[[ 0.01 -0.11  0.00 -0.06 -0.05 -0.03 -0.07]
 [ 0.13 -0.12  0.03 -0.16 -0.20 -0.04 -0.12]] → -0.04

[[ -13.536   12.515  137.011  148.336]
 [ -34.415  -85.450  200.197  156.622]
 [  18.771 -144.333   85.636    1.316]] → 200.197

[[ 0.13 -0.32  0.48  0.19]
 [-1.44  1.56 -0.37 -1.59]
 [-0.15 -0.95  0.94 -1.79]] → -0.37

[[ 0.4 -1.7  1.3 -2.2 -0.4]
 [-0.6  1.7 -0.9  1.6  0.4]
 [-0.2 -0.2  0.1  0.6  0.1]] → 1.6

[[-0.052  0.067 -0.069 -0.062 -0.081]
 [-0.123  0.091  0.034 -0.033  0.000]
 [-0.172  0.017  0.218  0.047  0.102]] → -0.033

[[ -15.79   26.66   88.11  -30.80]
 [   5.68  -73.47  -26.11 -145.13]
 [ -23.92  202.39  -21.90  -36.76]] → -26.11
---
0.25,-0.07,-0.01,-0.10,-0.01,0.05,0.07
0.11,-0.19,-0.01,-0.10,0.18,-0.06,0.07
0.13,0.13,0.04,-0.20,0.08,-0.04,-0.05
-> 0.25

-0.048,0.083,0.011,-0.006,-0.052
-0.070,-0.140,-0.096,-0.076,-0.079
-0.029,0.126,0.032,0.013,-0.057
-> -0.048

0.147,0.014,0.041,0.066,-0.117,-0.102,-0.097
0.137,-0.001,0.041,0.108,-0.011,-0.159,-0.111
-0.208,-0.149,-0.186,0.126,-0.047,0.046,-0.061
-> 0.147

0.84,-2.32,-0.88,-1.62,-1.83,-2.02
-2.13,1.33,-0.03,0.12,0.59,0.87
0.90,-2.13,-0.96,-1.62,-2.19,-1.95
-> 0.84

59.74,39.60,-75.43,65.65,-54.47,176.02
64.38,26.85,108.05,180.99,-115.24,-126.85
21.53,70.70,-129.85,15.39,72.63,-2.07
-> 59.74

-0.156,-0.075,-0.122,0.209,0.192,-0.186,0.230
-0.204,-0.179,-0.201,0.226,0.234,-0.206,0.217
0.172,0.248,0.220,-0.102,-0.122,0.174,-0.053
-> -0.156
---
[[472 398 375 664 654 234 388]
 [621 623 452 393 662 536 352]
 [533 406 488 566 765 308 485]] result: 533

[[-670 -659  526 -406]
 [-235 -311 -508 -388]
 [ -38 -747 -559 -683]] result: -38

[[ 15 106  21  52]
 [  9 105  11  47]
 [198 133 194 173]] result: 198

[[ 42 -13  20 -40  -7]
 [ 35  41  37  43  40]
 [ 41  -8  21 -32  -4]] result: 41

[[ -4 -28 -18  12]
 [ 13 -35  29  -1]
 [ 37 -12  39 -23]] result: 37

[[57 64 80 45 58 38 33]
 [52 35 67 24 57 32 47]
 [71 20 52 17 68 65 55]] result: 71

[[7 5 0 9 8 8]
 [8 8 7 8 8 8]
 [9 8 8 9 9 9]] result: 9

[[2871 7815 3783 7208 2991 8294]
 [8417 3763 7745 4425 8870 2870]
 [2918 8542 5155 7376 4118 8872]] result: 2918

[[3 8 1 7]
 [4 3 6 4]
 [2 6 2 5]] result: 2

[[126  49  38  40]
 [177 150 177 191]
 [197  44  48 142]] result: 197
---
[[-43.6  11.1 -31.9 -30.6  -5.0]
 [-43.4   6.1 -19.8 -19.4   2.7]] -> 6.1

[[-30.7  14.0   8.4 -18.6  43.8]
 [-38.4 -48.7  48.3  50.8 -22.1]
 [  7.4  20.5  43.7  39.9   6.4]] -> -48.7

[[-40.7  52.2   1.5  30.2]
 [-40.5  47.4  35.3  25.0]] -> 47.4

[[ 35.8  -2.7  50.8  45.0 -18.3]
 [ 46.6 -38.3  32.2  37.8 -14.7]
 [  6.7  26.6 -11.6 -55.5  39.8]] -> -38.3

[[ -7.2  32.1  23.2  51.2  21.7  55.4  44.8]
 [ -1.6  32.4  18.2  16.0 -26.1   5.5   1.7]] -> 32.4

[[ -7.7 -26.7   0.7  31.3]
 [ 54.1  17.3 -11.5  -9.7]
 [ 50.1  23.6  -0.7 -20.3]] -> 17.3
---
[-1.817, 0.535, -1.775, 1.590, 1.678, 1.541] ==> 1.541
[-136.88, -102.80, -66.65, 115.63, 144.24, 157.65] ==> 157.65
[-5.30, -9.84, -12.19, 13.01] ==> 13.01
[1.127, -0.343, 0.621, -1.127] ==> -1.127
[0.058, 0.131, 0.065, 0.037, -0.086, 0.024, -0.128] ==> -0.128
[-0.826, -3.417, -3.990, 15.386, -17.664, -10.104, -7.856] ==> -7.856
[-9.0, 14.8, 16.6, -10.9] ==> -10.9
---
[[ 26.5  -0.8 -22.4  42.4  -9.8 -18.1]
 [ -8.3   9.2  21.3 -24.9  -8.2  12.0]
 [-11.5  27.8 -16.9  34.2  32.0  52.4]] ⇒ -22.4

[-50.4 -23.2 -51.8  40.9] ⇒ -50.4

[53.9 23.6 -2.5 25.3 -7.6 49.1] ⇒ -2.5

[-35.3 -48.3  36.4  58.8] ⇒ -35.3

[[  4.7 -25.4  -6.8  -2.8]
 [  5.9  36.0 -34.0  52.0]] ⇒ -25.4

[[ -5.0  41.9 -30.4  14.6 -13.2 -21.5]
 [ 12.1   0.3  17.7 -49.2  18.2   4.2]] ⇒ -30.4
